Each row below holds a small network's activations on one input, seen along a few directions.
Each table varies a few parts of the input and shows all the possible inputs, shuffled.
Descriptions start from the smaller parts, as in this example, which fits no table here: one of 8 places around a ring, together with either a single point or one of 9 places along a line or (one of 3 separate values, together with one of 4 places along a line).
Shared parts are said once, and a part with two or three values counts as separate values.

Other details of the inputs vary at random and push rows far along two fixed directions, the same in every table; ignore that.

A family of inputs:
r1: [-16.8   7.3   2.5   4.7   4.4  12.4  -7.1  -7.2  -4.1  -2.1   0.2  -1.5]
r2: [-9.1  2.0  4.0  9.5 -7.9 -0.6 -3.6  1.9  0.3 -8.9  7.2  6.2]
r3: [ 17.0 -15.1   4.0 -32.2  16.3 -22.7  30.6   3.5  13.3  10.6 -29.4 -15.6]
r4: [-3.7  8.6 -3.2 12.1  6.8  9.3 -4.8 -9.2 -5.6 -4.8  7.4 -0.2]
r5: [-4.2  5.2  1.7  8.9 -9.3 -2.5 -3.7  3.2  2.5 -5.1  0.7  4.7]
r6: [-12.7  -1.1   2.1   7.0  -3.0   0.1  -7.5  -1.4   0.8  -4.7   3.2   5.3]
r7: [-11.1   1.4   1.2   9.5  -3.1  -1.0  -2.7   1.1  -5.4 -11.9   6.6   5.5]
r8: [-6.0 13.8  1.4  4.4 -2.7  4.1 -2.0  1.2 -5.0 -8.1  7.2 14.6]
r9: [-5.3  2.7 -2.6  3.2  8.3  6.1 -4.6 -0.5 -4.9 -7.0  3.5  1.2]
r10: [-13.3  -2.0  -0.2   6.7   1.4  -0.5  -6.4  -1.2  -4.5  -7.3   2.3   4.3]
r11: [-5.9 11.4 -1.0  1.2  4.9 13.2 -6.7 -2.4 -4.0 -0.5  3.5  4.1]
r12: [ -4.8   5.5  -1.1   6.7   0.3  -1.6  -0.7   3.1  -5.9 -13.0   8.4  10.9]
r13: [-16.4  -0.5   0.3   9.1  -1.5   1.7  -7.9  -3.8  -2.7  -6.5   4.7   6.2]
r14: [-7.9  1.8 -0.5  8.4 -3.4 10.4 -9.3 -3.2  0.0  0.8  2.1 -2.8]
r15: [-11.3   0.8   1.3   8.6  -0.6   9.5  -9.8  -3.2   0.3  -2.5   4.7  -2.8]
r16: [-15.7  11.3   2.5  11.2   7.8  11.5  -3.8 -15.5  -6.8  -3.1  -0.2  -4.6]
r17: [ -3.9  15.5  -1.3   7.8   7.3  12.6  -4.2 -10.1  -6.8  -0.8   3.4   1.3]
r18: [-13.4  -1.3  -0.4   5.8   2.7   9.0  -7.9  -5.0  -4.0  -5.3   3.5  -3.1]
r19: [-2.9  6.7 -3.6  8.7  7.5  8.4 -4.3 -8.4 -6.7 -5.7  5.9 -0.9]
r20: [ 15.9 -20.9   5.6 -34.3  12.6 -29.1  31.1   6.1  12.4   8.6 -24.0  -7.1]
r21: [ 16.3 -23.7   4.9 -29.4  14.6 -21.3  30.9  -4.2   6.5  12.8 -25.1 -25.4]
r22: [-3.5  4.5 -2.4  4.8 -2.2  1.5 -5.5  0.5  0.0 -2.9  2.9 10.7]
r23: [-9.5  0.0  0.2  7.0 -5.6  1.4 -7.3 -1.7  0.4 -1.4  0.7  5.1]
r24: [-1.4  7.8 -0.3  7.6 -6.5  0.7 -1.9  2.8 -0.5 -7.8  6.6 12.3]
r25: [-8.5  2.6 -2.6  4.4  6.0 -1.0 -4.0  0.0 -5.1 -9.9  3.7  9.9]
r26: [-8.5  3.8  2.4 10.5 -9.2  0.8 -3.5  0.3 -0.5 -7.2  4.1  6.7]
r27: [-2.3  6.4  1.1  6.9 -4.9 -1.0 -1.8  4.0 -0.1 -9.9  9.3 11.9]
r28: [ 12.9 -19.8   6.2 -30.2  11.9 -23.0  28.6   2.4  14.0  13.5 -31.1 -21.5]
r29: [-14.4   2.6   2.8  11.6  -5.2   0.5  -2.8  -1.4  -3.3 -12.0   8.2   7.2]
r30: [-5.8  5.0 -3.0  6.1  3.9 10.2 -7.7 -1.8 -3.0 -4.4  7.7  3.2]
r31: [ 2.3  9.1 -3.6 10.6  1.6  9.2 -4.6 -7.0 -2.5  0.6  3.8 -0.6]
r32: [ 21.5 -18.9   3.0 -30.8  20.7 -23.0  33.0  -0.2   5.2   8.8 -24.0 -19.5]
r33: [-9.5 10.6 -0.4  2.1  2.5  4.4 -5.5 -1.7 -4.3 -4.0  2.8 12.8]
r34: [-9.2  2.1 -0.5 11.6  7.1  5.7 -4.4 -9.3 -6.6 -6.1  2.4 -7.1]
r35: [-8.8  4.3 -2.6  6.6  1.5  2.0 -6.4 -0.9 -2.9 -7.4  7.3 12.1]
r36: [ 15.8 -16.6   4.2 -32.2  13.0 -29.8  31.0   4.7  13.5   8.3 -29.1  -8.0]
r37: [ 97.8  -1.8 -20.4  -8.2 -68.7  21.3 -38.9  47.0  12.0  67.7  31.3  -7.7]
r38: [-13.1   4.6  -0.1  15.8   5.2   9.4  -6.0 -13.4  -5.4  -5.3   4.9  -6.0]
r39: [ 17.5 -18.6   4.1 -33.8  15.2 -19.9  31.2   2.8  11.6  12.2 -26.5 -15.0]
r40: [-13.8   0.6   0.0   9.2   1.2  10.3  -9.1  -5.1  -2.7  -3.9   5.3  -2.8]
r41: [-7.1  2.6 -3.5  3.6  1.3  1.4 -6.3 -0.1 -4.5 -7.4  6.2 11.1]
r42: [ 93.9 -14.2 -20.3 -12.2 -83.0  22.1 -49.7  56.7  10.7  70.7  42.0  -0.8]
r43: [-14.0   9.4   4.5   7.4  -5.1   3.7  -3.3  -1.5  -5.0  -7.8   4.3   8.5]
r44: [-17.9   5.4   2.9   3.9   1.2   3.1  -5.4  -5.2  -3.7  -4.2  -0.4   6.8]
r45: [ 16.3 -19.2   6.5 -33.0  11.1 -31.0  37.8   6.7   9.2   2.9 -20.8  -6.1]
r46: [ -5.1   5.5  -1.3   5.8  -2.8   0.0  -1.8   2.1  -5.4 -12.3  10.0  12.5]
r47: [-3.3  5.1 -1.6  5.5  1.8  9.4 -8.3  0.1  0.0 -2.9  7.0  2.8]
r48: [ 11.9 -25.9   5.7 -32.8  15.7 -22.0  29.1   3.3   7.6   9.7 -25.6 -21.5]
r49: [-4.1  6.8 -1.0 12.7  0.9  4.7 -4.7 -8.7  0.2  0.7 -3.1 -7.4]
r50: [ 2.0  8.8 -0.7  6.0 -6.3 -2.7 -1.7  4.9  2.3 -6.1  2.6  9.7]
r51: [-4.1  2.7 -3.4  2.3  4.4  8.8 -6.6 -0.9 -4.3 -4.5  5.8  2.0]
r52: [ -6.7   5.1  -0.6  13.9   0.4   9.0  -5.5 -11.1  -2.3  -0.1   1.2  -6.1]
r53: [-7.0  1.8  0.0  5.9 -4.4 -2.4 -6.4  0.1  3.0 -1.1 -3.2  3.4]
r54: [-12.2   1.2   1.5   8.7  -5.7   0.5  -3.3  -0.5  -4.9 -11.6   7.7   6.8]
r55: [ 15.1 -22.0   7.5 -27.0  14.5 -22.1  31.7  -4.8  10.7  13.5 -26.4 -25.2]
r56: [-2.4  9.1 -1.9 12.1  4.9  8.9 -5.5 -7.9 -2.9 -3.8  6.6 -0.2]
Description of these inputs: one of 2 separate values, together with one of 4 places along a line, together with either a single point or one of 6 places along a line.
Q: The inputs of r4 and r35 match in every part but the place on the line of 4. If r55 is changed in the same way as r4 into r35, which row does it become?
A: r6
Q: The inputs of r7 and r34 match in every part but the place on the line of 4. If r12 is changed in the same way as r7 into r34, which row does it become?
A: r32
Q: Change only the choice among 2 separate values in r21. List by row number the other rows that result.
A: r19
Q: Start at r43 and move only the place on the line of 4, one step at a time. The first step leads to r44. Which rows follow, in order?
A: r1, r16
Q: Change only the choice among 2 separate values in r40. List by row number the other rows that result.
A: r30

A family of inputs:
r57: [ 37.2  -9.4 -11.3  -7.5 -10.3  26.0 -12.7   3.4  -9.3  28.3  17.8 -23.0]
r58: [-48.5   9.3  -4.8  51.7  -7.3  21.6 -42.4 -17.7  -5.7 -16.5  14.0   5.7]
r59: [-45.9   5.1   3.3  49.4  -3.7  30.0 -34.8 -22.7 -18.2 -21.0  28.9 -10.8]
r60: [-72.6  -8.5  23.7  -2.8  45.3 -24.6  37.3 -31.2   3.8 -37.7 -46.1 -12.3]
r61: [ 38.6   4.7  -9.8 -17.1 -17.2  20.3 -15.5  20.2   4.4  33.5   5.0  -8.4]
r62: [ 37.9 -23.2  -6.5 -14.2 -40.4 -14.2 -10.2  40.1   7.7   9.4  21.6  15.7]
r63: [ 43.1  -5.6 -16.4  -8.9 -11.1  14.9 -22.8  12.4   6.4  37.0   4.9 -13.6]
r64: [-55.2   9.5  16.4 -14.6  62.0 -16.4  39.0 -35.6   0.2 -34.1 -34.7   4.6]
r65: [-47.9  20.3   3.7  38.2 -18.3  11.7 -28.7  -4.4 -16.6 -29.1  23.1  32.1]
r66: [ 24.4 -16.7  14.6 -32.0  18.8 -55.9  69.9  -8.1  22.1   1.7 -48.8 -25.6]
r67: [ -9.1  53.8  -7.8  52.7  10.7  27.9 -15.6 -22.7 -15.3 -27.6  21.3  20.7]
r68: [ 21.7 -21.4   9.0 -64.3  32.2 -41.7  56.5   5.9   5.6  10.8 -39.0  -8.0]
r69: [ 27.4 -11.5   0.4 -10.0 -45.9   0.1 -12.7  24.2  15.0  31.5   6.5   3.1]
r70: [ 49.1  -6.4 -14.6 -20.7 -14.9   0.3  -7.3  36.1   0.1  13.9  25.5  19.8]
Q: The inputs of r59 and r57 match in every part but one. If r60 is changed in the same way as r59 into r57, which row does it become?
A: r61
Q: Describe the family of inputs behind these rows.
A: one of 2 separate values, together with either a single point or one of 6 places along a line
Q: Change only the choice among 2 separate values in r58. List by row number the other rows that result.
A: r63

A family of inputs:
r71: [ -2.7  -8.4   4.4   2.4 -13.4  -3.1  -4.4   0.8  11.6  13.6 -15.3 -10.5]
r72: [-48.8  20.2   3.5  35.7 -12.9  35.2 -43.4  -3.1 -10.3 -16.6  29.5  20.4]
r73: [  2.4 -15.3  -0.4  -4.2 -10.2 -14.1  -2.4  12.9  14.2  -0.1   0.2  14.7]
r74: [11.7  4.3 -1.3 -7.7 -0.6 -9.9  7.7 17.7 -1.3 -8.5 -2.7  8.1]
r75: [  8.7 -12.8  -0.5   5.5  -2.5  -6.1  -0.4  -6.1  -3.9   8.1   1.4 -19.0]
r76: [  9.3   9.2  -4.5 -11.4  -1.3 -10.1   5.7   9.5  -6.9   0.4  -1.2  16.9]
r77: [-43.7  18.4  -6.8  51.7  -9.5  29.9 -53.3 -13.0  -9.2 -14.4  22.7   7.5]
r78: [ -6.8  -3.9   8.2  -7.8 -15.1  -2.7   0.5   2.9  12.3   8.3  -9.8  -3.5]
r79: [-32.9  19.5   3.3  37.5 -13.3  31.8 -29.2  -8.2 -21.0 -18.6  38.9  14.8]
r80: [ 10.3 -11.5   0.7  -0.3  -8.8 -16.4   6.7   5.5   4.4  -5.7   9.2   9.8]
r81: [ 15.5   0.6  -7.5  -7.2   2.5 -10.7   6.6   4.4   5.8   2.1   4.0  18.0]
r82: [  5.7  -2.6   7.8  -1.9 -14.4  -4.0  12.2  -2.4   0.8   4.4   1.6  -7.6]
r83: [ 13.8  -7.2  -7.9  -8.9  10.2  11.2  -1.0   4.6  -0.8   1.8   1.9 -12.8]
r84: [ 15.0   6.1  -1.5   5.0   2.2   3.5   6.0   0.3   8.3   4.8  -8.7 -14.0]
r85: [  5.4 -19.1  -2.8  -5.4  -2.8   2.1   2.2  -2.2  -8.5   5.5   6.7 -13.0]
r86: [ 14.8   9.8  -3.1  -1.0   2.8   1.6   4.2  -9.0   2.2  16.6 -11.0  -2.3]
r87: [ 12.2  14.0   0.7 -10.2  -0.4   3.0   7.4  -5.0   2.1  12.1  -5.0   4.0]
r88: [ 11.6   2.7   3.5 -12.6   6.3   9.2   5.6  11.1   2.1   2.3   4.2  -6.4]
r89: [ -6.9 -20.9  -3.6 -10.3  -3.2   3.6  -8.9   5.0   2.7  10.8  -3.4  -9.4]
r90: [16.4  3.0 -7.1 -4.5 11.4  0.3 -4.2 -8.7 -1.9 15.9 -6.3 -7.6]
r91: [ -3.2  -7.0   2.4 -11.5 -13.3 -16.3  -1.8  18.0   2.5  -1.7  -7.6  12.2]
r92: [ 12.2  -4.1  -8.9 -14.6  12.6   8.4  -1.1  -5.5  -7.4  11.5  -2.0  -1.5]
r93: [ 16.0  -0.4  -5.6   1.9  10.9   2.4  -2.9   0.2   4.1   4.3  -3.5 -18.9]
r94: [-83.1  -4.6  24.9  10.3  68.8 -34.9  60.9 -59.2  -8.5 -57.2 -50.2 -15.6]
r95: [14.0 10.3  1.8 -5.1 -2.1  5.1  9.3  5.0  8.8  2.1 -2.4 -7.4]
r96: [  9.7   6.6   2.2 -16.7   7.5   7.8   3.4   1.1  -4.9  11.6   1.4   5.2]
r97: [  8.7  -4.1   2.4  -6.6 -15.4 -16.4   7.3  13.0  -7.7  -4.5   4.2   7.6]
r98: [ 14.5  -2.6  -4.0  -2.3   4.0 -10.2   7.4  10.5  10.5  -8.8   3.3  10.2]
Q: Describe the family of inputs behind these rows.
A: one of 4 places along a line, together with either one of 2 separate values or one of 5 places around a ring
Q: The inputs of r79 and r72 match in every part but the place on the line of 4. If r80 is changed in the same way as r79 into r72, which row does it become?
A: r73
Q: Which other rows agree with r93 in the place on the line of 4? List them by row number.
A: r74, r83, r84, r88, r95, r98
Q: Which other rows agree with r92 in the place on the line of 4? List them by row number.
A: r76, r81, r86, r87, r90, r96
